These are the activations of a small network on made-up records, seen along a few directions, one row for each record.
Records have a field called H. Each example row is followed by its value.
Other fields move the rows too, some of them a lot.
Random noise pushes rows far along 19 fixed directions. That doesn't count. These rows show it; they differ only by the noise:
[ -44 -424  311  336  306    6  -90   60 -359  -15 -282 -339  120  332
 -261  246 -599 -527   82 -329   99 -210 -621  462   -5  197    6 -120
 -235  140  362]
[ 257  256  274  -60    9  -62   27 -224  128  227 -176  -99  407  366
  312 -198 -143  -34  196 -208  129  495  110  199 -294  258   22 -130
 -194  149 -116]
[  54  191 -145  184 -139  360  -91  155   55  127 -375   -8  176 -100
  158  101  -72   68  202 -273  -56 -137 -125  -15   21 -294   10  184
  195  125  559]
[-136   77 -108   93  127 -153  273 -460  -43  -69   83  -25 -155  -40
  -24  434 -223  -70  550  170 -344  -35 -108  208   63   95 -140 -301
 -277  513  104]
[  11  424   -2 -162 -155   80 -222  129  450 -183 -157  -12  389   93
  -53   83  134 -202 -220 -107 -196  556  172 -534 -179 -416 -234   82
  -25 -301   40]
[ -93   31  281 -612 -141  221 -115 -280  434 -352   -3  210 -353 -367
  170  271   96  180  -76  181   97    4  663   18 -191   77  -17 -194
  266 -547 -392]
[ 605    6  108  392 -137  340  -33 -305   52  647  -50 -235 -239 -133
 -193  -50 -386 -146  183 -210 -234  323  -66  -95   78  -96   59   30
  -77  441  360]
[-124  369 -213  -13  -43  -61  287 -335 -110  203   34  136  509  205
  169    3 -226   10  216  129    3  440 -167    0 -193  157 -398 -225
 -283   22 -123]
[  94 -164 -369 -458  423   84   76 -180  348  270  322   56  -81  -15
 -176  -80 -201  -67  -94   26  -29  -83 -141  -88  -61  474 -100 -330
   77   48 -812]
[-115  -47  662   97 -503  130  112  209  -10 -135 -283  139   87  205
  330   62  167  258  322  250  176   23  342    3 -157  173 -170   35
 -252  158   49]
[ 160  -46 -151 -284  107 -446  114  164 -109  -48  295  231  210 -241
   51   43  275  457  -50   41   16 -263  464  -25  135  178  361   31
  -11  236 -165]
[ 139   25  245  256  149 -195   92  -65 -109  248 -156  -12   19  -91
 -300 -119 -146   47  159  -45 -156  640 -217 -163 -146  108   -8 -116
  -30  358  -43]
[ -38  286 -527  176 -306 -327  -61  -90 -463  122  524 -326  158 -211
   98   66 -123   71   -2   78  358 -315 -205  -14  259 -456  113  373
  -81  170  139]
[ 140  212   63 -135   92  236 -133  484    1  563  -68 -119  255  210
 -128 -557  121  242 -448 -625  409  185 -296   74 -230  218  185  -44
  334   82 -220]
[-255 -168  248   15  -26  -85 -395  105    3 -371 -270 -301 -409  187
 -230  111  369 -410   34  -89 -220  -34  276  182  262 -143  779 -308
  120  -60  -49]
[ 347    7  -36 -114   47  237 -152 -414  110   82 -152  107  -84 -549
 -158  487 -396   86  233 -175  -46 -389  191   61   64   25  179 -332
  189 -143  314]
[ 523 -594  -65 -382  336 -566 -124   27  356 -296 -246   65 -432 -551
    4  172 -296  382 -300 -109 -308  100  -67    4 -162  296 -116  309
  299 -186  -80]
[  71  280 -312  124 -192  386 -373  104   54  103 -142 -332  321  -83
  -92  144  -29 -146  396 -225   76  100 -217 -412  192 -279  -32   63
 -140  497  468]
[  71   55   18   75  474 -180 -118   33  414 -111 -264 -117  116  111
 -127   78  -43 -602    8 -260 -422  112   75 -131   16 -506  498  117
  287  -91  -72]
[ 172  512  179   55 -151 -204   61  -63 -104  185  232 -166  314  171
   99   54  -52 -102 -325 -338   56  176  267  219  -92 -499  262  229
  -62   -4  246]
[ 398  -95   37   53   96  357  112 -113 -219  728  218 -125  252  -30
 -332 -176 -157 -271  -17 -316  141  319  142 -200  301  130  176 -114
 -222  177  204]

[-117 -280  222 -173    7  149   59  234 -181 -144   91  150  210   79
   -3  168 -220 -143 -468   11  157  -97  123  125  -76   -8 -183  247
 -111 -380   61]
h10
[-160  -60  290 -103  435 -300  279  -70 -275 -118  275  174 -155 -199
 -422  314 -202  -79 -417  -63 -191  167   71  261 -119 -153  138    6
   66   12  -60]
h7
[  52   87  324  354 -547 -456  148  191  318  -34 -351 -240 -250  509
  529  -44   45 -248 -116   76 -271  -56   44   96  -47 -734  204  672
  108 -212  -47]
h1
[ -17   15  269    3 -241  -58 -343  323  -83 -359  289 -496  -91   78
   -4  125  243 -240 -340 -217  280  -72  175  -23  176 -489   86  514
 -209  102  416]
h11
[ 112  -57  125 -193   99  -82   66 -177  129 -201 -201  104    7  -56
   89  334 -139  119  141 -109 -286   94  206  257 -106  240  -91 -193
 -118   48  265]
h14
[-156   11   74  284  223  -64 -251  265 -141 -156 -144   71 -116  154
    7 -650  644  434  298   12 -114   31  133  329 -136  591  495 -505
  234  369 -127]
h2
[ -96 -285  252   95  -28  -77  -23    7 -604 -271  -88   20  -91 -117
  132   93  -42  231   71   57   99  182  115  482    1  224   96  147
 -188  275  468]
h7
[ -60   25 -295  264 -211  289   64 -179    2    5  -66  -36    6  562
  353   75  122 -213  501  206 -453 -243   88  299  222  154   20 -216
 -475  576  276]
h12
[ -79  116  174 -277 -148 -199  343  124  293  111  163  -57  123  338
  -54  173 -144 -112 -368 -105  -10   56 -131 -108 -152  -38 -495   14
 -196 -311 -271]
h3
[ 159  -41 -431   32  371  579  -55 -302  379  216   -5  303 -135  356
  -18 -427 -210 -226 -356   75 -672  285  -77  261 -366  436 -277 -436
  147 -358 -324]
h9
[  86  174 -196 -376  465 -110   49 -492  445 -366  -80  107  -73 -366
  219  213 -109  171  165 -198 -165  151   26  187 -249  199 -444 -175
  173 -310  241]
h4
[ -12 -166    6  513 -147  369 -564  -40 -438   -1 -249   37   75  234
 -215 -236   91 -380  226  370 -216  266  212  -34  166   30  769 -316
 -137  356 -110]
h8
[ 168 -121  191  -58  128   35   35 -104   30  133  501  -80 -367  -21
   22   78 -393   43 -299   38  181 -504  -46  431 -230   41   58  189
   83  285 -437]
h1
[-212  102  309   36  281 -226  -86 -392 -314 -196  354 -369 -352 -181
  -10  -94 -106 -119   88  -16  231  490   40  488 -161  -53  218   71
   49  256  -73]
h6
[-398  135  148   28  -50   79  257  -54  -34 -135 -103 -243 -366  154
  230  145  214   64  365 -178   77 -160 -226  454   61   17 -204  -65
  -45  314  370]
h4
[-188  108    5  -74   86 -405  176  216  263 -150 -123  -59  369  204
  100  -39  142  -56  239   35   70  153 -218 -387  -62  -28 -292   96
 -112   -8 -232]
h14
[ -93   47 -195 -120 -197 -411 -262 -131  -20 -166  -15 -162 -304 -170
   17 -245   71  244 -132  201  312  197 -361 -130 -125  116 -106  -65
  211 -386 -503]
h16
[-156  102 -387 -317 -419  479  -65  209  285  -78   95  155 -246  470
  327  215  152  -39 -468  135 -591 -373  430  364    1 -240  200  106
   16   77 -176]
h5
[-173  211 -286   57 -376  290   11  278 -432  180  138  548  190  -53
 -291  220 -106  524 -406  304 -353  -70   26   55 -192   57   16 -234
  -28  360 -134]
h15
[ -56   98  -71 -221  194  180   21 -109   47  -45  437 -150  -27  -76
   80 -243  176    9 -113 -120  367  135   22   -5  -24  139 -388   82
  -77 -112   62]
h16
[-339   62  176 -159 -305  186 -309  467 -172 -105  520 -327  182   45
 -512  307   93 -186  -86  128  571 -336 -105 -540  194 -199  -14   12
 -367  487 -346]
h10
[ 389 -105 -181 -280 -413 -503  -75 -159  -20   17 -273 -231  -76  -30
  228  367  -64  121   64 -181  -86  -39  160   97  347  -42  353   91
 -188    9  276]
h1
[-229 -430 -122    1  258  173  -32  200 -201  -19  -85  -63 -281    0
 -130   -1  -77 -259  -91   23 -201  138 -176  153  168  -55  253  239
  116  299  -60]
h15
[ 277 -224  -92 -391  419 -539  333   23   23  174  -34   78  273 -152
  152  140 -302  283  132 -220  196  -79 -229   57  -19  325  -12  221
  -30  368 -208]
h12
[-133   42  -25 -212 -330   27 -148 -291  201   65 -307 -343 -234 -274
   16    9  133  -52  521  -92  647 -281 -180 -336  315   93  -14 -418
  231 -715 -106]
h11
[-187 -180 -182  -62   49  576  254  251 -296  265 -170  216  261  -88
  181  170 -207  -45   28 -161  -29 -116   80  208  177 -170   88  360
  116  148  453]
h3
[  50 -312   81   21  -12  617  -67 -117 -129  295  -80  -73 -176   10
  178 -190  -69 -373    4 -141  190 -214  363  317  282  -34  470   71
  214 -373  180]
h10
[ 154   -7  410 -388    5   95  259  -86  557  -60   56   81 -367 -163
  159   67  142  421  136  -67  -94  171  324    6 -252  407 -524 -110
  -31  108  -35]
h3
[-295 -167   72   59  159   30  548  -77 -224  188   98  255   -6  351
   75 -157   61 -276 -130  183 -404  412  277  294   66   62   60  -20
 -123 -131 -115]
h2
[ -12   57  -30  -10 -110   42  366 -124  234   89  207    5 -302  326
  208   18   39 -104 -240   66 -404   40   95  263  -50 -120 -302  145
 -138   10  -20]
h5
[-196 -129 -130  194  309 -389  114  203   -7 -226 -279   73   83   22
  221  -21 -104   61  260   66  -52 -382 -368  156 -106  -92  112  250
  283   63  -91]
h9
[ -44  389  260  158   -1  -44  454 -101   45  202   35   22   19  122
  216  -75   75  239  176 -156  135  -46 -165  244 -215  -75 -323   60
   -1  239  182]
h5
[-174 -110  -46    3  137  -84  -33  116 -232 -310   29   95 -368  -42
  215 -332  296  201 -560  -64 -139  299   79  498 -140  -19    2  304
  280 -332  243]
h8
[ 186   -9   94 -128 -329  141 -397 -105 -110 -234  101  -98 -278  -51
  -94  344 -103  143 -105  205 -248  304  269  123  -98   38  138    0
 -327  681   11]
h7
[ 176  213 -205  -78 -463 -205 -145 -326   39   81  213 -244  -29 -263
  229 -279  -37  238  -42  115  474  160  -24 -223  -32   28 -368   44
   47 -721  -64]
h2
[ 181  -85  392  212  138  121 -208   27  -93  -47  161 -127   11  -73
  -87  -72 -218   63  -24 -176  344 -437  -25  298 -206  219  -11  -90
   35  -42  189]
h6
[  34 -415  254 -145    6  -96  302 -270   58 -283 -360   37 -399  344
  274  444  -11 -244   76  -59 -628  153  328  591  183  210  -15  -83
 -382   30  504]
h4
[-141 -124  -91  -96 -257  299 -105   30   -5  -37 -245  -47  -25   54
 -113  566 -364 -150  104  -25  -93 -430 -195   98  108  -18  -47 -201
 -101   33  140]
h14
[-157 -259  150  331  592  663  404 -449  141  170 -158  186 -148 -152
  190 -215 -152 -573  675  201 -201  417  102  -66   78  -83 -212  174
  109   65  212]
h12
[ 257  261  176  194 -309  -26  155 -279 -417  531 -337  197  417 -143
 -119  116 -206   67  132 -194  243  106   74  -71  164 -127  328 -279
  -12 -290  354]
h8
[ 139  -26  214 -210 -618 -194 -193  202 -254   99 -287  -60  384  423
  135  112 -123   50 -216   42  201  238  165   20  -23   83  326   24
 -337    9 -242]
h9
[ 340 -155 -158 -254 -120  289   68  467  148  324 -117  -35  264  -52
   23   76  -48  291  -81 -423  103 -144 -148 -262  144  177 -349  285
 -144  289  470]
h6
[ 181  180  575  134  -20 -235  385 -163   22  190  -97  164  150  520
  212  -81   78 -161 -105 -125 -198  130  478  391 -131  -46  326 -114
 -156 -146    6]
h16
[ 135  283  311 -380 -223 -424  245 -417  454 -183  -21 -186  -91 -246
  196  546  -12  -60  321  -53   89  211  320 -324   95 -388 -234  159
 -186 -128  110]
h11
[ -84  143 -304   95   90  156 -253 -313  -97 -105   17  -98   22 -161
  -58  407 -519 -139  214    4   -3 -480 -295  308  -82 -126  106 -196
  108  107   76]
h15

Which value of H does each new row have?
[-167 -590  -11  179  247  322   17   30 -397 -134  -65   35 -381 -134
 -276  121  270 -338  104   -7 -311 -224  316  236  576   81  453 -172
  -34   11  565]
h4
[ 240  302 -250 -132  231  -57 -450 -190  492 -271  372 -184 -108  -70
  122 -431  476  -76 -183  -55   64 -169  388  -79  -49 -125  258  -61
  272 -345 -259]
h5
[-378   28  -80 -344  -55  -16  200  288   44  -99  435  -21  289  279
  -40  135  344 -227  -64  139  182 -249  263 -299  273  -92  -32   27
 -313   52 -342]
h11
[ 364 -273  664 -324  -28 -291   60   76  276  -76  -16  -38  297  128
 -249  367  101 -432 -118 -195   59 -129  752 -375  317  -39  334 -130
 -363 -451   40]
h10
[ 205   -4 -452 -185   27 -148  -20  -58  261   95  351  -88 -101  -14
    3   83 -196  -68 -346    3  -37 -392 -215 -104   47 -140 -157  182
   36 -111 -314]
h11
[ -29   81 -267 -262  176  -86 -247  171  417 -453  236   81  169  362
  -60   43  314   11 -193   87 -384 -190  161  -50 -138  327 -173 -357
 -263  126 -278]
h1
[-390 -329  115  -69  -24  341  -88  -52 -600 -124  103  -54  120  -81
   94 -163 -173 -293 -180  211  617  401  -27   92   45   41 -169  289
  -95 -457   12]
h16
[ 355   58   23  -27  335 -227   34 -303  336   43   48  -61  -12 -136
 -397  159 -339 -172 -176 -255 -367  299 -155 -145 -164   73 -340 -276
  -40 -308  144]
h2
[ 331  -24  178  199 -328 -395   88  187 -106   20  160  183 -457 -354
   99  -87  184  845 -198  127  -70 -330  152  149 -124   54   47  249
  176  270  100]
h1
[-386   67  250 -135   -8  196 -295  353  147 -312  -32 -243   22  307
  290 -172  205 -154  -33  -91  401 -272   65  255 -173 -119  240  183
  219  -49 -289]
h6
[-318 -131  565   18 -178  128 -257  676  -61 -354 -108  171  220 -152
 -206  -79  324  333   20  198  719 -397  -82 -508 -162  154 -204   -1
   85 -109 -265]
h8
[ 253  211   20  -86 -478 -101   70 -158  -49  232  151  -60  248   84
  468   78 -297  251   92  163  298   64   85   49 -157  -39 -148  334
 -270  329 -190]
h11
[  26    2  -89 -226  -48 -518   58  -64 -276  121 -226 -338  117  -58
  418  227 -478  -73   78 -209  351  129 -245  328   42 -457  511  692
  175  244 -112]
h9
[ 470  -70   95   82 -353 -101 -450  143   30 -160 -276   63  -29 -322
 -289  324 -156  480  107  124 -211  144  -61 -405 -127  169  -86  -69
 -222  581  192]
h16
[ 688 -103 -272  473  352 -414  123  -32  540  133 -176   14  138   -5
  340 -484  -33    9   90 -201 -211 -389 -271 -218  -46  -37 -311  352
  234 -476  342]
h4
